A small network was shown many inputs. Here are its activations along a few directions, one row for each input.
In each table, some parts of the input vary, and every possible input appears once, in random order.
A made-up example of a description, with smaller parts first: one of 2 separate values, together with either a single point or one of 9 places around a ring or (one of 6 places along a line, together with one of 8 places around a ring).
Shared parts are said once, and a part with two or three values counts as separate values.
In the rows, 128 means zero.

Other details of the inputs shift rows strongly along two fixed directions, in all tables alike. That doesn't count.
These rows show it; all are for the same input, with only those details redrawn:
[119 120 141  68  58 123 136 113 136 162 140]
[169 144 103 168 129 127  97 134 110 110 135]
[145 128 123 109  81 125 111 122 129 149 139]
[154 131 116 124  90 126 103 125 126 143 138]
[ 88 153 145 118 161 119 206 126  83  53 128]
[120 151 127 142 154 122 165 130  91  70 130]
[121 121 139  72  61 123 135 114 134 159 139]
[148 144 114 149 130 125 123 131 107 102 134]

Table:
row 1: [141 129 139 126 126 117 100 121 134 163 118]
row 2: [192 132  89 198 157 143 107 158 129 104 108]
row 3: [113  94 158  63  86 120 151 124 160 187 106]
row 4: [160 140 115 149 121 135 104 131 130 135 125]
row 5: [116 114 135 105  84 115 136 120 125 126 137]
row 6: [ 94 128 137 106 107 151  90 111 154 166 147]
row 7: [146 136 121 173 146 109  81 126 110 117 129]
row 8: [133 126 126 161 146 105 114 131 105 100 129]
row 9: [129 128 145  86 101 126 137 117 136 166 124]
row 10: [123 130 108 159 134 140  80 129 126 118 159]
row 11: [138 125 136 116 108 108  98 118 126 161 131]
row 12: [ 83 132 147 138 181 128 219 139 106  45  99]
row 13: [155 115 108 163 117 125 111 141 129 113 122]
row 14: [156 119 118 160 149 113 118 143 120 123 114]
row 15: [127 140 130 153 140 128 122 125 120 107 120]
row 16: [124 126 125 108 138 155 111 121 172 183 135]
row 17: [107 112 151  88  90 134 146 119 156 154 112]
row 18: [ 75 150 133 141 169 138 134 119 105  80 152]
row 19: [139 131 104 141 142 136  95 125 137 146 160]
row 20: [123 130 123 137 147 126 187 145 105  73 118]
row 21: [ 85 112 130 109 117 144 133 127 142 129 144]
row 22: [ 77 130 168  98 137 112 162 112 120 120 115]
row 23: [132 118 140 136 132 124 108 128 147 151 107]
row 24: [153 116 125 103  89 117 120 127 127 156 137]
row 25: [164 127 125 131 131 137 118 136 143 157 111]
row 26: [186 150  99 189 161 122  87 138 101 109 132]
row 27: [157 116 117 177 154 124  99 144 137 125 102]
row 28: [151 107 130  98 100 134 140 136 151 169 110]
row 29: [167 127 105 147 104 123 108 137 119 122 138]
row 30: [120 121 140  72  62 123 136 114 134 159 139]
row 31: [104 106 128 109 106 158 105 128 169 165 133]
row 32: [173 130 108 179 151 108  85 139 108 119 129]
row 33: [121 120 143  86  98 139 160 127 150 150 113]
row 34: [ 15 133 177  69 165 150 218 115 132  92 126]
row 35: [158 135  91 186 194 155 101 145 148 127 129]
row 36: [128 124 130 119  87 120 106 116 128 139 136]
row 37: [139 128 139 137 157 123 127 133 135 141 103]
row 38: [ 98 136 119 140 193 138 174 135 120  89 138]
row 39: [143 115 120 165 142 112 113 140 122 113 115]
row 40: [123 133 119 108 118 138  92 111 147 174 160]
row 41: [ 88 126 153  91 154 116 233 135  99  77 114]
row 42: [ 86 157 136 129 198 143 161 118 121 104 139]
- What do these inputs look like to the network? => one of 6 places around a ring, together with either one of 2 separate values or one of 5 places around a ring
- The inputs of row 23 and row 22 match in every part but the place on the ring of 6. If row 25 is changed in the same way as row 23 into row 22, which row does it become? => row 9
- A walk changes only the place on the ring of 6. It starts at row 42 and steps to row 40. List the rest of the walk in order. => row 19, row 38, row 35, row 16
- Which other rows does row 2 become when the place on the ring of 6 takes its other values? List them by row number. => row 4, row 20, row 29, row 30, row 33

Table:
row 43: [162 164 105 179 158 146  62 124 116 129 153]
row 44: [ 93  92 137  36  10 140 116 101 173 193 168]
row 45: [128 135 139 160 158 130 172 143 102  63  92]
row 46: [208 122  55 168 152 210  42 153 221 229 143]
row 47: [ 99 127 145  83 113 124 101 100 153 192 141]
row 48: [ 59 150 156  86 127 144 188 109 115  84 143]
row 49: [119 115 107 170 140 146 105 139 134 103 139]
row 50: [123 115 133  87  74 113 180 126 116 106 136]
row 51: [108 146 150  76 113 101 194 115  95 117 132]
row 52: [ 95 131 151  58  76 107 209 115 110 109 127]
row 53: [138 167 138 144 172 115 176 131  76  71 122]
row 54: [236 112  87 206 104 116   5 144 161 196 102]
row 55: [ 67 151 150  78 136 125 170 103 109 119 154]
row 56: [170 141 116 179 184 105 120 145  93  96 109]
row 57: [ 66 111 176  68 104 138 134 107 170 178 118]
row 58: [224 128  68 178 178 181 113 167 178 166 107]
row 59: [124 144 115 200 204 130  95 135 129 103 118]
row 60: [136 163  93 192 170 138 108 130 105  69 148]
row 61: [154 148  84 192 152 143  83 141 110  82 153]
row 62: [184 116 109 188 148 113  86 155 127 126 100]
row 63: [120  85 150  42   8 119 135 114 167 206 112]
row 64: [ 86  91 158  34  55 126 104  95 176 230 155]
row 65: [131 132 138 150 182 102 168 133  94  81 113]
row 66: [127 125 125 158 155 120 175 153  92  57 102]
row 67: [147 165 121 177 174 123 175 141  78  32 113]
row 68: [132 145 146 188 212 116 166 145 100  57  80]
row 69: [111 136 148  73 109 104 194 126  91 111 136]
row 70: [146 106  99 150  91 149  54 138 156 165 140]
row 71: [241 124  66 187  73 124  33 151 129 151 138]
row 72: [109 106 136  54  46 134  97 101 158 204 173]
row 73: [ 66 147 150 122 205 121 173 123  99  83 134]
row 74: [ 92 160 149 152 215 133 141 118 109  90 124]
row 75: [ 86 134 141  75 112 130 143 113 118 138 161]
row 76: [ 67 102 155  99 133 129 150 121 152 136 132]
row 77: [ 98 121 157  54  91 104 206 116 103 120 141]
row 78: [121  96 138  77  28 157  61 111 191 227 135]
row 79: [178 113  96 200 138 125 110 155 114  86 112]
row 80: [ 94 124 171  58 112  96 185 107 122 150 108]
row 81: [ 50 118 155  73 104 137 173 112 140 130 130]
row 82: [227  96  89 205 107 118  24 151 159 174 110]
row 83: [206 131 119 164 122 118  50 128 139 180 107]
row 84: [ 50 144 152 153 234 124 199 139  95  37 116]
- What do these inputs look like to the network? => one of 2 separate values, together with either a single point or (one of 4 places along a line, together with one of 5 places around a ring)
- The inputs of row 64 and row 65 match in every part but the choice among 2 separate values. If row 60 is changed in the same way as row 64 into row 65, which row does it become? => row 52
- The inputs of row 51 and row 55 match in every part but the choice among 2 separate values. If row 50 is changed in the same way as row 51 into row 55, which row does it become? => row 44
- Which other rows does row 62 become when the choice among 2 separate values takes its other values? List them by row number. => row 84
- Which other rows does row 70 become when the choice among 2 separate values takes its other values? List them by row number. => row 66
- Which other rows does row 83 become when the place on the ring of 5 takes its other values? List them by row number. => row 45, row 53, row 67, row 68
- Which other rows does row 75 become when the place on the line of 4 takes its other values? List them by row number. => row 43, row 55, row 72

Table:
row 85: [149 135 126 117  75 126  55 101 144 184 154]
row 86: [ 75 144 121 172 228 168 173 143 129  54 125]
row 87: [148 114  91 138 133 168  68 135 182 193 155]
row 88: [165 139  97 185 146 116  54 123 115 128 161]
row 89: [148 152  90 181 170 120 141 146  78  54 146]
row 90: [ 99 105 161  68  99 109 118 115 138 187 130]
row 91: [223 142  90 197 136 137  90 153 116 112 116]
row 92: [172 136 103 210 177 130 146 161  93  41 106]
row 93: [104 146 158 123 180 111 209 127 108  85  89]
row 94: [ 89 140 146  54  72 127 186 112 113 122 141]
row 95: [135 113 125 126  65 122  50 107 151 174 151]
row 96: [ 68 125 146  75  86 123 198 122 108  90 136]
row 97: [152 125 141 114  94 125  57 117 147 203 121]
row 98: [103 142 123 119 159 175 135 125 161 145 137]
row 99: [133 113 138 115 138 103 159 131 132 141 106]
row 100: [171 112 118 169 124 115  94 139 148 147  94]
row 101: [123 118 138  99 131 117 207 140 104  89 123]
row 102: [ 48 103 192  44  90 112 164 109 138 157 113]
- What do these inputs look like to the network? => one of 3 separate values, together with either a single point or one of 5 places around a ring
- The inputs of row 97 and row 102 match in every part but the choice among 3 separate values. If row 93 is changed in the same way as row 97 into row 102, which row does it become? => row 100
- Which other rows agree with row 88 in the choice among 3 separate values? List them by row number. => row 87, row 89, row 90, row 99, row 101
